Each row below holds a small network's activations on one input, seen along a few directions.
In each table, some parts of the input vary, and every possible input appears once, in random order.
A made-up example of a description, with smaller parts first: values(3) and (point or line(9) or (line(4) and ring(5))).
Shared parts are said once, and a part with two or three values counts as separate values.

A family of inputs:
x1: [  5 -16  -9   1 -11  -4 -10  23   4  -1 -12   9   8  -4  37]
x2: [-11 -20  -9  11   0   7 -29  22  -4  14 -13 -11  14  -5  36]
x3: [-18  -8  -4   5 -23  -4 -21  -2 -13  26  11 -15  10  -6  29]
x4: [-20 -20 -19  -1  -4  21 -27 -21  11  17   4 -22  -9 -11  13]
x5: [  7  21  18 -10   3  10  28  24  -9 -19  17  11  -1  10 -26]
x6: [ 12  -3  -1 -21 -12  -2  13  -9 -16  -9 -33  -9  -1   8 -14]
x7: [ 24  11  14 -16 -10   2  24   8  -9  -6  13  -8  14 -11  -8]
x8: [-10   8  -6 -11   0  -3  26  -7 -22 -12 -21 -10  -8  15 -17]
x9: [-12 -29  -7   0   1  -6 -27   8   0  17   3  -7   5   4  17]
x10: [  1  23   8  -8  -1   3  35   7 -14 -11  25  -8  11   3 -12]
x11: [-29 -10 -23  20  13   6 -28 -39   7  18   6  -7 -11 -20  -5]
x12: [ 16  20   3  13  13  -4  -1 -16   7 -11   5   8  -1   2 -31]
x13: [  6   3   6  -2  10  -1  21   5  10  -8   7   8 -20  21 -15]
x14: [ 31  -8   6  -9   0   0   8   1  13  -5  -2  10 -18  13  -9]
x15: [-13  -4 -11   3  11 -24 -15  -3  15  11   3  20   1   3  -7]
x16: [ 19  10   0   5  19  -9   2 -11  15   0  -3  17 -16   9 -27]
x17: [-20 -11 -20   8  -5  32 -28  -9  10  16 -11 -28  -2 -20  31]
x18: [ 20  15  21  -7 -15   8  30  12  -5  -9  -7 -10  22 -28  10]
x19: [ 19  30  13  -6  13   3  10   8  -1  -9   6  19   6   1 -35]
x20: [ 17 -14   1 -17   2  -7  -7  -8  15  -8   2  11 -15  11   6]
x21: [-25 -12  -7  -5   6 -19   3  21   6   3  13   9  -5  13   7]
x22: [ 27   3  11  -2  -7   5   5   0   7 -15   5  -2  -3   4 -15]
x23: [-32   2  -7  25  -2 -11 -23 -26 -13  30  14   1  15  -8   8]
x24: [ 23   7  15   7 -13  16  11   7  10 -18 -13  -3   6 -11   3]
x25: [-11  -2   2  -9  14 -10   6  -2  10 -11  11   9 -20  18   0]
x26: [-43   0  -6  17  -8  -8  -9   2 -22  22  24 -14   5   2  21]
x27: [ 25  11  26  -5 -12  18  22  25  -3 -19 -10  12  11 -18  -5]
x28: [-41 -11 -18  10   9  12 -17 -17   1  10  15 -19 -16  -7   9]
x29: [  9   2   1 -12 -22   8  16  -3 -12 -12 -51 -11   9  -4   3]
x30: [  4   4  -3  -1  21 -18 -13 -22  18  -2   1  19 -15   6 -15]
x31: [ 16 -10   1  -4  -4   8  -3   0  13 -13 -13  10  -4   1  26]
x32: [  5  13 -11  -2  10 -14   8 -26 -18  -4 -29   0  -2   6 -30]
x33: [  3 -22  -9 -13  -8 -17 -10  13   9   4   5  11  -2   6  16]
x34: [ 29  -5   7   3  -8  14  13   7  14  -9 -17  10  -7   1  10]
x35: [-37 -19  -6  10  15 -11 -14  16  -6  15  13  -8   0   9   8]
x36: [-17   2  -3  14 -23   3 -23  11 -14  24  -8 -21  17 -19  49]
x37: [ 29  11  22 -16  -4   8  17  21  -7 -15   8  13   1  -1 -22]
x38: [ 13  30   5  -3  11  -3  18 -10  -7  -2  13   2  19  -7 -23]
x39: [-26 -15 -10  19  18 -16 -29 -12   3  23   4   6   6  -1  -5]
x40: [  4  14   9   6   3   4  16   1   1 -20  16  -2  -7  13 -19]
- What do these inputs look like to the network? => line(4) and (point or line(9))
- Changing only the line(4) part turns x2 into x35. The same change can be made to x24. Which row results? => x40
- A walk changes only the line(9) part. It starts at x11 and steps to x23. List the rest of the walk in order. => x39, x15, x30, x16, x12, x19, x38
- Change only the line(4) part in x13. List by row number the other rows that result. => x14, x16, x34
- Which other rows agree with x22 in the line(4) part? List them by row number. => x3, x4, x6, x7, x9, x14, x20, x33, x37
- Change only the line(4) part in x8. List by row number the other rows that result. => x6, x29, x32

A family of inputs:
x41: [  9   6   5 -11   1  -5  20   8  -3 -14  -6   6  -3  10  -9]
x42: [ 18   9  10  -5   2   2  11   7   6  -8   5  10   1  -2 -10]
x43: [-17 -20 -16   4   7  -2 -24 -15  13  12   4  -3 -15   5  11]
x44: [-20 -13 -15  13   8  -8 -27  -9   4  16  -6   2  -1  -1  10]
x45: [ 16  10   8  -3   1   3  13   2   4 -12   0   5   2  -2  -9]
x46: [ 11   7   2  -7   0   6   9  -4  -5  -7 -10  -4   2  -2 -15]
x47: [ 11  10   6  -2  -4   5  15  -5  -4  -9  -9  -1  -1   0 -11]
x48: [-21  -6 -11   7   0 -12 -18 -11  -6  20   8  -5   6  -3  10]
x49: [-37  -5 -12  14   7  -1 -17  -5  -5  18  19 -11   0  -2   8]
x50: [ 13   3  10 -10   0  -4  14  12   0 -11   2  11  -2   7 -12]
x51: [ 14  12   7  -2  -2   7  11  -3   0 -10  -3   3   0  -3 -10]
x52: [-15 -20  -6   5 -22  12 -19  14  -5  15 -10 -19  13 -15  47]
x53: [ 18   7  11  -4   1  -2  11  10   2 -10   5   8  -1   8 -10]
- What do these inputs look like to the network? => point or line(4) or line(8)
- A walk changes only the line(8) part. It starts at x46 and steps to x47. List the rest of the walk in order. => x51, x45, x42, x53, x50, x41
